These are the activations of a small neural network, seen along a few directions. Each row is one input.
In each table, some parts of the input vary, and every possible input appears once, in random order.
A made-up example of a description, with smaller parts first: one of 2 separate values, together with either a single point or one of 11 places around a ring or (one of 4 places along a line, together with one of 5 places around a ring).
Shared parts are said once, and a part with two or three values counts as separate values.

Other details of the inputs shift rows strongly along two fixed directions, in all tables alike. That doesn't count.

A family of inputs:
x1: [-31.4  30.3  30.0   9.9   2.7 -16.6  23.1   9.6  -3.0 -36.0  19.9 -14.0]
x2: [ 22.0 -36.5 -24.7  -9.8 -11.6  13.3 -30.5  -4.9   4.0  31.1 -28.0   3.5]
x3: [ 25.2 -22.1   4.6  33.2  -7.1  19.5  -4.9  40.9   9.3  30.1 -72.3 -15.4]
x4: [ 10.5  10.3  -7.9 -34.7  -6.5   6.8  12.2 -21.0 -24.5 -22.6  53.6   5.9]
x5: [  1.7 -34.4 -27.5 -12.3 -41.8  11.0 -15.7 -14.6  13.1  22.0 -22.2  32.1]
x6: [ -6.6  32.2  20.6  10.7  16.6  -8.6  14.3   7.6  -1.1 -52.2  25.7 -23.6]
x7: [ 25.5 -34.5 -36.9 -11.2 -12.1  22.8 -14.3   2.6   7.5  20.4 -27.0   1.5]
x8: [-14.5  46.1  40.4   4.3  50.4   2.0  -6.3  28.9   3.0 -25.1  33.8  15.1]
x9: [-12.1  18.8  24.8  16.3  -7.8  -3.7  18.1   0.1   1.3 -21.8  10.6  -2.7]
x10: [  6.2 -42.2 -19.8 -23.3  13.5  26.5 -26.0  21.7  25.7  43.9 -10.6  48.6]
x11: [ 12.9 -44.2 -31.7  -0.9 -20.2   9.7 -15.3 -29.4   7.7  34.0   3.0  22.1]
x12: [-14.7   7.0 -18.7 -51.0   3.9 -16.6  11.6 -49.9 -26.8  -8.5  69.9  16.3]
x13: [ 11.3   3.1  -6.6  -5.2  -6.6   1.9   1.0   5.7   5.0  20.4 -27.9  -7.0]
x14: [ 18.5 -26.2 -28.7 -28.7 -29.7   7.4 -18.4 -10.5  -0.9  39.2 -27.1  21.4]
x15: [ -7.2  -6.4 -25.8 -25.8 -14.3  -9.0 -10.5 -44.8 -11.3  -0.6  48.5  25.7]
x16: [ 11.3 -54.3 -34.1 -21.7 -24.2  11.9 -14.3  -3.0  10.1  12.5  -9.3  17.9]
x17: [ -1.6 -16.9  -4.8  -5.7 -17.6  -1.5   4.5  16.8   5.4   0.4 -20.3   5.4]
x18: [ 12.4   2.3  19.2  44.3  28.5   4.0 -10.7  34.2  15.1   6.3 -51.2 -47.1]
x19: [-12.3  44.0  32.3   7.1   2.5 -18.0  14.3  14.4 -11.4 -46.5  15.0 -10.9]
x20: [-11.2  -3.3  -8.5 -16.0 -15.6   1.3  -7.4 -27.9  -2.3 -24.6  36.2  14.2]
x21: [-14.6 -11.2  -5.1   6.8   5.4 -10.5  -2.7 -10.3  -0.1   3.3  16.8  -4.6]
x22: [-10.6  11.6  30.8  33.6  10.2   2.3   7.9   4.6   4.5 -32.7  12.7 -20.8]
x23: [-14.2  14.0  -8.1 -12.4 -15.7 -15.3   2.0 -25.9 -10.4   2.0  24.6  20.4]
x24: [ -0.5   3.3  27.0  33.2  15.7  -5.4  -0.5  45.1   6.8  16.5 -57.6 -37.9]
x25: [-10.2  28.2  22.1   0.7  24.1  -7.2  13.6  19.6 -19.2 -38.6  25.7 -33.1]
x26: [ 13.9 -13.3  15.9  33.3  -9.4   5.7   2.1  32.5  14.4   4.6 -49.0  -7.9]
x27: [-10.2  11.0 -22.3 -21.6 -18.4 -10.6  11.8 -33.7  -2.5   6.8  28.4  22.1]
x28: [ -6.5  -9.8   6.5  22.4  12.6  -7.8   1.3  16.0   3.0  30.4 -48.6 -14.4]
x29: [-11.4  38.8  19.0  14.2  36.1 -16.4  13.0 -12.1 -10.0 -23.3  22.3 -28.0]
x30: [  4.9 -10.7   5.7  18.2   0.9   5.9   0.4  43.7   2.3  14.4 -54.8 -21.6]
x31: [10.6 10.4  9.4 -8.5 -7.0 -1.4  9.4 -1.0 -8.4 10.0 -1.2 -3.5]
x32: [  1.2   8.4  -8.5 -27.0  -9.1  -8.4  15.5 -36.4 -17.8  14.8  25.5  21.5]
x33: [  9.5 -34.2 -28.0  -4.3 -31.6   5.2  -4.5 -22.6   6.9  44.0 -12.3  30.9]
x34: [ 20.3 -20.2 -42.5 -38.7 -32.9  14.9   0.2  -9.5  -1.3  24.8 -13.2  22.9]
x35: [  3.1  32.9  33.2   8.9  23.2  -7.8  11.1   1.9 -14.5 -26.1  29.6 -30.7]
x36: [ -4.3  -7.4   3.7  33.6 -10.2   6.6   0.4  18.8  25.5   5.5 -47.8  -8.6]
x37: [  5.6  10.6 -19.9 -45.8 -25.5   1.3   3.8 -15.8 -23.1  -5.4  23.7  22.2]
x38: [ -8.4  -2.5 -16.5 -18.1 -13.7   4.7   3.8 -30.7   5.6 -22.5  37.0  10.4]
x39: [  4.7   5.4   2.9 -31.2  19.5  18.4  -2.9  -1.3   5.7   6.5  49.2  50.6]
x40: [ -4.2  -5.9 -34.1 -27.7 -12.7  -5.2   0.2 -47.5  -2.8   1.8  48.4  21.4]
x41: [ -3.4  12.1  27.7  52.6  24.1  -9.3  -8.2  28.7   3.9  18.7 -67.3 -28.5]
x42: [ -1.6  24.9  32.2  16.1  13.8  -6.9  15.0   8.5  -7.2 -48.3  30.1 -19.7]
x43: [ -9.9  44.0  24.2   6.6   4.5 -13.7  25.0  13.2  -2.4 -43.9  13.3 -15.5]
x44: [  1.4  -6.9  -0.6 -13.3   7.9  -3.4  -3.9   1.1  -6.2   2.2   8.4 -15.5]
x45: [  2.0   3.3  -8.5   6.3   4.4  -4.7   4.7  -7.4   3.2  25.2 -29.6  -1.9]
x46: [ 12.2  -3.5  10.4  29.6  14.1   9.8 -17.2  33.1  -0.9  -5.4 -38.6 -29.3]
x47: [-15.5  40.2  27.1  15.1  34.4 -19.7   3.4 -10.3 -19.8 -27.9  24.2 -23.4]
x48: [  1.7   8.0 -12.2 -37.2  20.8  16.9  -6.5  -1.5  14.3   7.4  40.7  48.0]
x49: [  7.1 -10.5  13.9  34.4   7.2   2.7 -17.1  28.4  10.9 -16.5 -34.8 -19.5]
x50: [ -3.5 -47.1   0.9  43.8  -0.2  14.3 -19.5  28.4  28.8  15.2 -57.0 -19.4]
x51: [-33.1  40.1  28.2  14.2  14.3 -27.9  23.6   2.5 -11.5 -21.4  27.5 -16.6]
x52: [ 18.0 -36.9 -30.4 -17.4  -9.6   8.9 -10.3 -36.7  -3.4  36.0   3.5  21.0]
Each input here is: one of 4 separate values, together with either a single point or (one of 2 separate values, together with one of 6 places around a ring).
Q: The inputs of x35 and x18 match in every part but the choice among 4 separate values. If x26 is changed in the same way as x35 into x18, which row does it become?
A: x43
Q: The inputs of x15 and x21 match in every part but the choice among 4 separate values. If x37 is changed in the same way as x15 into x21, which row does it become?
A: x30
Q: Change only the choice among 2 separate values in x5. List by row number the other rows that result.
A: x20
Q: Change only the choice among 4 separate values in x23. List by row number the other rows that result.
A: x27, x33, x51
Q: Change only the choice among 2 separate values in x52. List by row number the other rows that result.
A: x32

A family of inputs:
x53: [ 8.1 56.4 26.4 14.5 37.6  5.2 -7.4 25.3 -0.1 -0.2 -6.8 -7.9]
x54: [ -9.1 -34.4   0.1  26.6 -29.5   2.9   4.8  -7.5  14.4  27.8 -33.4  -3.9]
x55: [-15.6  26.6  67.8  52.0  72.9 -11.9   0.1  52.5   2.5 -31.0   2.7 -61.3]
x56: [-19.9  21.5  35.1  30.0  -2.8 -29.6  29.5  10.7 -10.9  -3.5 -13.4 -16.9]
x57: [-17.7  36.3   4.6 -26.8  41.5  -9.4  -1.1  16.1 -10.4  -9.6  19.4  -6.0]
x58: [ 12.6 -78.4 -33.9  36.2  18.8  27.4 -56.1  31.7  40.4  41.7 -69.6  -2.4]
x59: [ 35.2 -27.3 -13.9  -5.1   7.0  25.7 -11.8 -15.5  16.2  27.9   8.8  26.0]
x60: [  9.4  43.0  -3.6 -10.9 -10.2 -11.9  11.5 -25.0 -17.6  -2.3  -8.4  -8.3]
x61: [-12.0   1.7   4.3   2.5   5.5 -22.0  21.6 -15.8 -17.2 -22.1  23.5 -41.6]
x62: [ 26.2 -23.7 -33.5 -24.6 -46.6   9.9   0.4 -57.1 -10.4  25.1  24.4  11.7]
x63: [-30.4  46.0   1.1 -31.2 -23.0 -32.8  25.6 -28.1 -15.9 -13.1  27.8  15.2]
x64: [-13.5   6.0 -25.4 -61.0  -9.4  -6.2  -4.1 -20.3   1.3  20.7  33.9  70.3]
x65: [ -7.8 -13.6  -6.7 -43.2  -4.6   9.1   7.7 -15.8  -4.3  25.4  32.7  58.3]
x66: [  0.5 -69.2 -19.2  49.1   5.0  25.2 -41.5  28.7  58.1  42.2 -72.2  29.4]
x67: [ 14.4   4.9   5.7 -36.6 -56.0  20.3  28.2  30.2  -5.1 -71.7  -7.6 -13.2]
x68: [ 11.5  37.6  11.9  11.4  -4.2 -15.9  30.1 -17.0 -30.0  -8.7  14.5 -17.6]
x69: [-19.2  -9.8 -31.3 -33.9 -21.2 -17.7  -3.8 -55.1 -20.5 -31.4  52.2  -6.4]
x70: [ 47.5 -66.1 -30.9 -26.9 -50.0  61.5 -24.4  72.8  32.4  -0.2 -57.5  31.6]
x71: [-45.0  44.2  36.5  58.1  11.6 -26.0  21.5   1.6   6.0 -55.0  10.3 -35.2]
x72: [-10.4  12.8  37.8  41.5  22.7 -19.5  12.1  30.7 -21.5  -4.3 -41.4 -67.3]
x73: [ 11.1  -9.4 -39.6 -20.9 -44.5   1.2 -10.8 -67.3 -14.6  -9.3  38.4  21.8]
x74: [ -8.1  14.9   0.4 -41.2  26.9  -9.8   7.1  -0.2 -27.5  -3.9  63.9   6.4]
x75: [ 21.0 -13.2  10.4  57.8  29.4  23.5 -36.9  20.6  31.0   5.1 -38.3  -5.3]
x76: [ -1.6 -38.8   4.9  17.8   8.2  14.3  -8.3  14.8  33.6  33.7 -16.7  26.1]
x77: [ 29.7  -1.7 -16.0 -40.3   1.3  19.2  -1.0 -24.0 -13.1  26.6  36.0  42.6]
x78: [-16.8  33.6   6.9   5.3  13.6 -32.5   6.8  13.3 -16.6 -10.0 -23.0 -46.1]
Q: The inputs of x76 and x54 match in every part but one. If x57 is changed in the same way as x76 into x54, which row does it become?
A: x78
Q: Describe the family of inputs behind these rows.
A: one of 2 separate values, together with either a single point or (one of 3 separate values, together with one of 4 places along a line)
Q: Change only the place on the line of 4 in x54. List by row number the other rows that result.
A: x56, x63, x71

A family of inputs:
x79: [-26.3  72.7  34.2 -19.7  21.0 -24.3  32.9  -9.7 -28.3 -67.4  80.4 -11.6]
x80: [ -4.6  21.0  50.5  79.1  44.4  -4.2  -0.7  59.0  14.0  -3.0 -63.0 -54.1]
x81: [ 0.9 -7.4 -6.9 -5.4 -4.4  1.4 -4.1 -5.0  3.0  6.4  1.4 12.2]
x82: [  1.9  -7.9  -8.6 -11.6  -7.5   4.1  -1.5  -0.5   3.2   4.2   1.6   7.9]
x83: [-0.2 -2.2 -2.4 -5.5  1.6  0.2 -2.1 -4.8 -2.1  7.2  3.0  4.7]
x84: [-0.4 -8.3 -8.9 -4.0 -1.7  1.8 -4.7 -7.4  3.0  8.6  2.3  8.1]
x85: [ 1.6 -4.3 -1.0  4.7  3.9  2.7 -3.4 -2.7  3.5  6.8 -4.9  3.7]
x86: [  3.5 -10.1  -7.0 -10.9  -7.1   4.7  -1.9  -1.2   1.6   2.8   1.5   7.7]
x87: [ 11.5 -26.9 -22.1 -10.5 -14.5   9.8 -11.0  -8.9   7.0  22.6  -8.2  18.8]
x88: [-0.8 -6.2 -3.7 -3.1 -1.3  1.7 -2.6 -3.4 -0.1  2.0  5.4  4.5]
x89: [ 1.4 -6.7 -3.1  2.6  5.0  0.4 -5.3 -2.0  3.1  6.0 -4.8  0.4]
x90: [ 6.2 -1.5 -4.0 -7.4 -5.6  5.5 -2.1  0.5 -0.5 -2.0  2.0  5.8]
x91: [ 3.4 -4.8 -5.6 -8.9 -5.2  4.3 -1.8  0.7 -1.0 -2.3  2.5  4.2]
x92: [ 4.3 -8.0 -6.4 -9.6 -8.0  6.5  0.0 -1.7  2.2  4.1  1.4 10.1]
x93: [ -2.7   2.7  -2.9  10.3 -23.4 -14.8  12.4 -13.8 -10.7  -6.4 -14.5 -24.6]
x94: [ 0.5 -2.0 -2.2 -0.1  2.8  0.2 -4.3  0.8  2.1 10.6 -5.9  2.3]
Q: Describe the family of inputs behind these rows.
A: either a single point or (one of 3 separate values, together with one of 5 places along a line)
Q: Change only the choice among 3 separate values in x87. List by row number the other rows that result.
A: x81, x88
Q: Change only the place on the line of 5 in x83. List by row number the other rows that result.
A: x86, x88, x89, x91
